A small network was shown many inputs. Here are its activations along a few directions, one row for each input.
In each table, some parts of the input vary, and every possible input appears once, in random order.
Descriptions start from the smaller parts, as in this example, which fits no table here: one of 6 places along a line, together with either a single point or one of 9 places around a ring or (one of 2 separate values, together with one of 5 places around a ring).
Shared parts are said once, and a part with two or three values counts as separate values.

Table:
r1: -0.88; +1.13; +1.85; -0.45; -0.91; -2.52; +0.01; +0.27; -0.19; +1.33; +2.83; -1.68; -2.05
r2: +0.02; -0.40; +1.80; +2.05; -1.04; -1.73; -2.67; -3.47; -1.04; -1.40; -1.45; -3.87; +0.62
r3: -1.15; +0.89; +0.73; -2.06; -0.13; -1.70; +0.53; -1.01; +1.46; +0.24; +0.35; -1.56; -0.49
r4: -1.67; -3.62; -1.20; -0.51; -0.39; +0.60; -1.86; -1.85; -0.54; -2.25; -2.87; +0.69; +4.17
r5: +4.13; +9.68; +0.54; +3.02; +2.46; +3.79; +7.58; +5.39; -0.45; -0.05; +4.99; +2.70; -8.96
r6: -0.49; -2.41; -1.40; -2.95; +0.76; +0.33; +0.04; +1.08; +1.96; +1.87; -1.51; +2.60; +2.21
r7: +0.63; -3.57; -0.22; +0.91; -0.18; +0.46; -3.22; -1.51; -0.66; +0.29; -3.25; +0.43; +3.36
r8: +0.14; -3.30; +0.02; +0.86; -0.77; -0.35; -2.81; -0.14; -0.94; +2.41; -0.19; +1.06; +1.23
r9: +4.82; +6.22; -2.24; +2.26; +3.79; +5.47; +7.39; +7.09; -0.56; +1.66; +3.74; +6.01; -6.90
r10: -0.24; -2.18; -0.31; -0.98; -0.33; -0.96; -0.71; +1.63; +0.28; +2.90; +1.39; +2.02; +0.75
r11: -1.66; +0.50; -0.18; -1.81; -0.84; -1.06; +0.26; -2.16; +0.59; -2.71; -1.21; -3.02; +1.58
r12: -2.23; -0.07; +0.48; +0.77; -0.91; -0.89; -1.81; -3.73; +0.24; -3.93; -0.88; -3.74; +1.82
r13: -0.37; +0.06; +2.09; +1.88; -1.80; -2.59; -2.23; -1.83; -1.21; +0.75; +1.18; -3.09; -1.61
r14: -1.06; -2.94; -1.97; -2.99; +0.32; +1.17; -0.49; +0.26; +1.05; -1.13; -3.14; +1.46; +4.28
- The inputs of r11 and r14 match in every part but one. If r3 is changed in the same way as r11 into r14, which row does it become? => r6
- What do these inputs look like to the network? => one of 2 separate values, together with either a single point or one of 6 places around a ring
- Change only the choice among 2 separate values in r13. List by row number the other rows that result. => r8

Table:
r15: -1.28; -0.78; -1.62; -0.73; +0.27; +0.81; +0.39; -0.69; +0.45; -2.01; -0.86; +0.61; +1.78
r16: -1.75; -0.14; +0.89; -1.06; -0.86; -1.74; -0.79; -2.03; +0.66; -1.58; -0.86; -2.82; +1.71
r17: -1.24; -3.30; -0.43; -2.17; -0.75; -1.55; -2.55; -1.16; +0.82; +1.20; -1.82; -0.19; +2.66
r18: +2.55; +4.97; -0.55; +0.73; +2.20; +2.42; +5.23; +4.93; +0.37; +1.77; +3.59; +3.17; -5.62
r19: -1.21; +0.43; -0.38; -0.26; -0.34; +0.09; +0.67; -0.87; +0.17; -2.35; -0.51; -0.51; +0.71
r20: +0.74; +0.18; +0.98; +2.48; -0.19; -0.67; -0.67; -0.25; -1.37; +0.39; +0.87; -0.79; -1.05
r21: -0.11; +0.33; +1.84; +1.23; -1.45; -2.42; -2.07; -1.51; -0.84; +0.91; +1.60; -2.10; -1.33
r22: +1.38; -1.22; -1.53; -0.13; +0.63; +2.52; +0.12; +0.60; -0.05; -0.60; -2.30; +2.07; +1.61
r23: -0.71; -2.18; +0.70; +0.39; -1.05; -0.81; -1.89; -0.41; -0.65; +1.39; +0.12; +0.30; +0.82
r24: -0.26; -2.83; +0.01; -0.47; -0.31; -0.37; -2.10; +0.05; -0.55; +1.57; -0.25; +1.25; +1.36
r25: +0.84; -1.85; -0.52; +1.37; +0.65; +0.66; -0.67; +0.64; -0.96; +0.87; -0.26; +1.34; +0.70
r26: -0.58; -4.23; -0.86; -0.67; -0.40; +0.23; -1.90; +0.63; -0.43; +2.08; -1.14; +2.57; +2.70
r27: +2.38; +5.86; +0.09; +1.13; +1.91; +1.86; +5.33; +4.45; -0.07; +1.60; +4.14; +1.94; -6.59
r28: -1.69; +0.96; +1.47; -0.61; -1.24; -2.18; -0.89; -2.39; +0.53; -1.86; -0.26; -3.76; +0.87
r29: +0.57; +1.74; +0.93; +1.20; +0.47; +0.58; +0.03; -1.02; -0.46; -1.63; -0.56; -1.55; -1.07
r30: -1.39; -2.19; -0.40; -2.31; -0.45; -0.20; -0.59; -1.13; +0.98; -1.19; -1.83; -0.80; +3.03
r31: +1.21; +0.48; +0.40; +1.10; +0.27; +1.00; +0.67; -0.91; -0.14; -0.98; -1.41; -0.65; +0.03
r32: -1.43; +1.32; -0.11; +0.26; -0.32; -0.16; +0.41; -1.66; +0.15; -2.58; +0.35; -1.61; -0.01
r33: +2.76; +4.10; -1.37; +0.18; +2.63; +2.86; +5.06; +5.36; +0.76; +1.91; +3.08; +4.49; -4.64
r34: +0.89; +2.75; +1.56; +1.88; -0.45; -0.17; +0.26; -1.49; -0.97; -1.53; +0.03; -2.30; -1.91
r35: -1.33; -0.19; +1.90; -0.66; -1.17; -3.17; -2.41; -2.64; +0.31; +0.60; +0.30; -3.30; +0.54
r36: -0.90; -1.55; -2.11; -1.48; +0.45; +1.30; +0.54; +0.14; +0.55; -1.86; -1.64; +1.79; +2.55
r37: -1.65; -1.13; -0.14; -1.64; -0.59; -1.43; -0.88; -1.58; +0.72; -1.32; -1.44; -1.64; +2.40
r38: +2.30; +6.82; +0.57; +1.47; +1.54; +1.47; +5.33; +4.08; -0.47; +1.40; +4.66; +0.77; -7.54
r39: +3.04; +3.29; -2.18; -0.33; +2.84; +3.60; +4.85; +5.96; +1.23; +2.06; +2.52; +5.76; -3.57
r40: -1.10; -4.24; -1.12; -2.71; -0.49; -0.38; -2.50; -0.46; +1.10; +1.46; -2.44; +0.76; +3.67
r41: +0.66; +1.63; +1.44; +2.41; -0.39; -0.80; -0.96; -1.01; -1.41; +0.16; +1.42; -1.72; -1.88
r42: +0.85; -0.78; +0.13; +2.02; -0.04; +0.10; -0.71; +0.32; -1.14; +0.61; +0.27; +0.28; -0.28
r43: +1.46; -0.42; -0.78; +0.49; +0.44; +1.47; +0.46; -0.34; +0.03; -0.77; -1.97; +0.66; +0.74
r44: -1.27; -2.23; +0.35; -1.66; -1.06; -1.91; -2.56; -1.65; +0.78; +0.81; -1.17; -1.34; +1.76
r45: -0.72; -1.16; +1.44; +0.87; -1.33; -1.45; -1.92; -0.91; -0.79; +1.10; +0.73; -0.74; -0.01
r46: +1.03; -2.78; -1.28; +0.89; +0.76; +1.63; -0.71; +1.36; -0.67; +1.14; -0.90; +2.42; +1.71
r47: -1.24; -1.15; +0.93; -1.07; -1.17; -2.62; -2.47; -2.05; +0.43; +0.85; -0.32; -2.23; +1.14
r48: -1.47; -2.99; -1.28; -2.79; -0.17; +0.51; -0.72; -0.57; +1.19; -0.85; -2.37; +0.41; +3.86
r49: -1.32; +2.48; +1.04; +0.64; -0.86; -1.09; +0.63; -1.79; -0.24; -2.77; +0.64; -2.53; -0.89
- The inputs of r29 and r43 match in every part but one. If r45 is changed in the same way as r29 into r43, which row does it become? => r24
- What do these inputs look like to the network? => one of 5 places along a line, together with either a single point or one of 6 places around a ring
- Start at r49 and move only the place on the line of 5, one step at a time. The first step leads to r32. Which rows follow, in order? => r19, r15, r36

Table:
r50: +2.73; +8.76; -1.04; +0.89; +2.93; +3.34; +7.04; +2.80; +1.34; -3.05; +2.51; +0.45; -6.58
r51: -3.67; -2.73; +0.74; -2.46; -2.38; -2.95; -3.99; -7.37; +1.08; -5.68; -4.91; -5.74; +6.27
r52: -2.69; -9.49; -1.43; -2.68; -1.38; -1.35; -6.17; -3.54; +0.69; -0.08; -5.57; +0.04; +9.16
r53: -1.70; +2.02; -0.10; -1.38; -0.16; -0.47; +1.27; -2.65; +1.43; -4.58; -1.25; -2.92; +1.07
r54: +3.76; +5.65; +2.13; +4.33; +1.10; +0.83; +3.45; +4.67; -1.73; +4.03; +5.85; +1.91; -7.91
r55: -0.39; -0.43; +2.70; +1.12; -1.44; -2.91; -3.01; -0.90; -0.94; +2.66; +2.06; -2.11; -1.29
r56: +0.90; -2.09; -2.62; -0.94; +1.42; +2.99; +1.57; +3.35; -0.03; +1.80; -0.60; +5.10; +0.54
r57: -0.65; -4.68; -2.10; -1.66; +0.14; +1.61; -1.55; +1.25; +0.23; +1.03; -2.08; +3.27; +3.88
r58: -2.89; -6.00; +3.17; +0.59; -3.59; -5.57; -7.62; -5.48; -1.73; +1.78; -1.71; -5.30; +4.35
r59: +0.88; +2.17; +2.20; +2.32; -0.33; -1.61; +0.21; +1.37; -1.45; +3.48; +3.80; -0.25; -3.74
r60: +0.05; +4.82; -0.77; -0.51; +1.00; +1.19; +3.66; -0.20; +1.25; -4.16; +0.40; -1.56; -2.39
r61: +3.68; +2.00; -2.89; +0.36; +2.69; +4.89; +5.14; +6.69; -0.14; +2.76; +1.50; +7.13; -3.35
- What do these inputs look like to the network? => one of 3 separate values, together with one of 4 places along a line
- The inputs of r51 and r60 match in every part but the place on the line of 4. If r58 is changed in the same way as r51 into r60, which row does it become? => r59
- Change only the choice among 3 separate values in r57. List by row number the other rows that result. => r53, r55
